Look-ups in named tables: a row name and a column name give one cell, copied from the table.

vemuvub =
	dufevig	per	vok	maf	selafo	gul	lotup	mume	beluz	nerupin
takonuz	113	146	154	121	121	129	166	213	110	143
pabitok	142	136	143	130	191	138	113	45	129	133
bop	143	123	114	116	80	132	102	79	145	131
lugin	151	130	141	132	139	137	161	41	135	124
zofidod	136	143	139	146	136	139	116	176	153	157
zomug	127	149	137	221	127	135	138	194	168	131
kif	127	127	147	96	143	130	124	88	106	161
mafozi	98	125	124	101	129	130	114	149	91	135
luruza	129	144	120	161	111	130	140	58	142	120
situ	114	142	137	153	126	125	162	92	92	154
bigupok	141	140	133	105	172	153	111	161	134	119
labanuv	155	137	134	145	98	146	46	97	119	134
fetobuv	110	127	123	137	121	138	105	116	158	135

What is the selafo of bigupok in vemuvub?
172
What is the nerupin of mafozi in vemuvub?
135
What is the vok of labanuv in vemuvub?
134
What is the nerupin of luruza in vemuvub?
120
What is the selafo of zofidod in vemuvub?
136
What is the gul of zofidod in vemuvub?
139
Row with the largest maf: zomug

kurefip
fields: zun, vavitu, lam, kot, ves, ponag, dokipo, gulona, tage, lon
pum: [599, 301, 527, 476, 598, 381, 302, 572, 580, 859]
zifu: [819, 444, 523, 524, 540, 369, 256, 634, 328, 355]
movilag: [149, 547, 467, 465, 450, 630, 749, 348, 676, 649]
sil: [495, 506, 494, 493, 489, 499, 504, 493, 493, 488]

What is the ves of sil in kurefip?
489
What is the lon of pum in kurefip?
859
What is the vavitu of zifu in kurefip?
444
What is the ponag of sil in kurefip?
499
What is the vavitu of movilag in kurefip?
547
What is the gulona of zifu in kurefip?
634
What is the zun of sil in kurefip?
495
What is the lam of movilag in kurefip?
467
What is the tage of movilag in kurefip?
676
What is the ves of pum in kurefip?
598
What is the lam of pum in kurefip?
527
What is the kot of zifu in kurefip?
524
What is the gulona of sil in kurefip?
493
What is the zun of movilag in kurefip?
149
What is the kot of pum in kurefip?
476
Which row has the largest zun? zifu

gov =
|  | logil | motisem | zonamom | geras | vep |
|---|---|---|---|---|---|
| melufe | -542 | -178 | 425 | -555 | -618 |
| vibabir | -497 | 650 | -822 | -386 | -352 |
| sol | -677 | 132 | -903 | -549 | -708 |

What is the zonamom of vibabir in gov?
-822
What is the geras of vibabir in gov?
-386
What is the motisem of melufe in gov?
-178
What is the logil of melufe in gov?
-542
What is the geras of sol in gov?
-549
What is the vep of melufe in gov?
-618
What is the zonamom of melufe in gov?
425
What is the vep of vibabir in gov?
-352
What is the geras of melufe in gov?
-555
What is the vep of sol in gov?
-708
What is the zonamom of sol in gov?
-903
What is the motisem of vibabir in gov?
650
What is the logil of vibabir in gov?
-497
What is the motisem of sol in gov?
132
What is the logil of sol in gov?
-677

zep
columns: bedusez, geg, fuvez, funo, bovet, gonetok, miresaf, dopat, zod
nake: [57.825, 60.386, 46.436, 63.250, 47.225, 76.170, 56.759, 71.163, 79.728]
vugo: [50.188, 21.716, 31.816, 72.746, 93.187, 28.109, 92.027, 45.123, 61.266]
goguvor: [60.362, 48.075, 36.311, 95.557, 70.243, 46.807, 99.254, 40.287, 82.294]
ged: [56.814, 40.547, 33.494, 53.397, 39.285, 69.510, 61.249, 64.618, 67.601]

What is the zod of nake in zep? 79.728
What is the geg of goguvor in zep? 48.075
What is the dopat of nake in zep? 71.163
What is the bedusez of vugo in zep? 50.188
What is the miresaf of goguvor in zep? 99.254
What is the bovet of goguvor in zep? 70.243
What is the miresaf of ged in zep? 61.249
What is the geg of nake in zep? 60.386
What is the gonetok of vugo in zep? 28.109
What is the gonetok of ged in zep? 69.510
What is the zod of goguvor in zep? 82.294
What is the zod of vugo in zep? 61.266

Table binu
	mubaf	fabelag
nalo	70724	49571
lol	76945	56566
gude	79441	55502
tapen	78254	41678
zuzo	71701	47974
dati	70229	47878
kod	80901	58013
zure	85391	22599

dati, mubaf: 70229
gude, mubaf: 79441
nalo, mubaf: 70724
zuzo, fabelag: 47974
nalo, fabelag: 49571
zuzo, mubaf: 71701
tapen, mubaf: 78254
lol, fabelag: 56566
lol, mubaf: 76945
dati, fabelag: 47878
zure, fabelag: 22599
kod, mubaf: 80901
kod, fabelag: 58013
tapen, fabelag: 41678
zure, mubaf: 85391
gude, fabelag: 55502

fiter:
cols = romafud, bekoser, dodu, bom, zon, zurako, tivot, boruf, nifarep, dut
zev: [491, 385, 483, 319, 883, 810, 405, 358, 685, 220]
samota: [238, 309, 243, 689, 494, 575, 365, 712, 666, 709]
fabone: [570, 236, 635, 342, 824, 524, 765, 417, 218, 876]
vifo: [537, 398, 800, 470, 438, 474, 497, 866, 848, 728]
mekolo: [486, 557, 836, 833, 870, 630, 832, 633, 260, 609]
gelob: [567, 527, 764, 313, 833, 664, 685, 366, 500, 811]
fedo: [362, 534, 672, 629, 466, 249, 658, 382, 356, 302]
zufa: [397, 751, 629, 843, 433, 246, 847, 336, 687, 607]
gep: [758, 678, 236, 544, 237, 669, 280, 605, 229, 259]
tatok: [404, 781, 761, 691, 832, 396, 476, 882, 787, 543]
dap: [295, 792, 856, 783, 818, 297, 341, 308, 844, 612]

What is the nifarep of mekolo in fiter?
260
What is the nifarep of fedo in fiter?
356
What is the nifarep of fabone in fiter?
218
What is the zon of fedo in fiter?
466
What is the zurako of dap in fiter?
297
What is the bom of vifo in fiter?
470
What is the zurako of zev in fiter?
810

Table riso
|  | fulog | rurik |
|---|---|---|
| nivasu | 122 | 74 |
| bepog | 96 | 58 |
| rim | 121 | 126 |
| tatenot | 78 | 27 |
| gateref | 89 | 142 |
| vebaze | 107 | 120 |
| bal | 71 | 149 |
| zop | 150 | 111 |
| zom | 99 | 208 |
| sutamod | 115 | 128 |
| nikiv | 114 | 146 |
| kabu | 94 | 139 |

rurik of kabu is 139
rurik of nivasu is 74
fulog of zom is 99
fulog of zop is 150
fulog of nikiv is 114
rurik of vebaze is 120
fulog of tatenot is 78
rurik of rim is 126
fulog of vebaze is 107
rurik of nikiv is 146
fulog of rim is 121
rurik of zom is 208
rurik of bal is 149
rurik of sutamod is 128
rurik of gateref is 142

gid =
	mam	pifozat	gek
nezeru	153	111	130
kek	23	18	82
serakol	135	162	22
bitufup	110	106	128
feg	146	99	126
defe	115	86	172
nodubit	170	163	101
zed	181	214	71
sen	77	70	121
gidoso	119	166	180

pifozat of nodubit: 163
mam of feg: 146
gek of nodubit: 101
mam of nezeru: 153
mam of defe: 115
pifozat of kek: 18
gek of defe: 172
gek of sen: 121
gek of gidoso: 180
mam of zed: 181
pifozat of zed: 214

Table povu
|  | zov | pavu | zun |
|---|---|---|---|
| debik | -790 | 76 | 28 |
| neri | 383 | 336 | 564 |
| fugika | 432 | 235 | 535 |
| til | 514 | 193 | 723 |
| gos | 657 | 234 | 781 |
| gir | 420 | 441 | 254 |
| dad | 945 | -281 | 316 |
| bunodo | 229 | 873 | -88 |

zov of neri: 383
pavu of neri: 336
pavu of gir: 441
zun of bunodo: -88
pavu of dad: -281
zov of fugika: 432
pavu of bunodo: 873
zov of til: 514

miri
cols = folik, gil, zipinur, dete, lekedit, dis
nozuve: [4374, 7951, -9903, -4526, 8649, 2135]
tuke: [-4479, -3013, -2107, -8556, 9061, -1312]
feg: [-3174, -3091, -2308, -8942, 9169, -497]

What is the dis of tuke in miri?
-1312
What is the zipinur of feg in miri?
-2308
What is the dete of nozuve in miri?
-4526
What is the gil of nozuve in miri?
7951
What is the folik of tuke in miri?
-4479
What is the dis of feg in miri?
-497
Row with the largest gil: nozuve

Table bigov
	dokoto	ridu	vemivo	fariz	zume
sud	62351	40625	71201	80709	36045
loti	59056	42548	31168	57707	77932
fime	25718	57385	63279	20944	74326
rof	74397	55861	74024	87255	59878

What is the zume of sud in bigov?
36045
What is the zume of loti in bigov?
77932
What is the vemivo of fime in bigov?
63279
What is the fariz of sud in bigov?
80709
What is the ridu of fime in bigov?
57385
What is the fariz of rof in bigov?
87255
What is the vemivo of sud in bigov?
71201
What is the dokoto of rof in bigov?
74397
What is the dokoto of sud in bigov?
62351
What is the fariz of loti in bigov?
57707
What is the dokoto of fime in bigov?
25718
What is the ridu of sud in bigov?
40625
Row with the largest zume: loti

biz:
|  | sazu | par | davo | toz | zele |
|---|---|---|---|---|---|
| kelur | 55 | 60 | 69 | 154 | 172 |
| vuti | 59 | 54 | 60 | 94 | 155 |
| gana | 125 | 198 | 105 | 46 | 44 |
| lom | 54 | 51 | 38 | 113 | 152 |
| zezir | 180 | 150 | 69 | 50 | 37 |
| vav | 82 | 173 | 142 | 93 | 61 |
| nefakor | 58 | 56 | 60 | 142 | 163 |
| fis | 140 | 168 | 95 | 50 | 42 |
| gomuro | 26 | 54 | 97 | 171 | 122 |
| zul | 101 | 177 | 101 | 48 | 47 |

vav, par -> 173
lom, sazu -> 54
gana, toz -> 46
vav, davo -> 142
vav, sazu -> 82
fis, toz -> 50
zul, davo -> 101
zezir, zele -> 37
gomuro, sazu -> 26
kelur, sazu -> 55
nefakor, toz -> 142
gana, zele -> 44
gomuro, toz -> 171
fis, zele -> 42
fis, par -> 168
fis, sazu -> 140
vav, toz -> 93
vuti, davo -> 60
gomuro, zele -> 122
Which row has the largest sazu? zezir

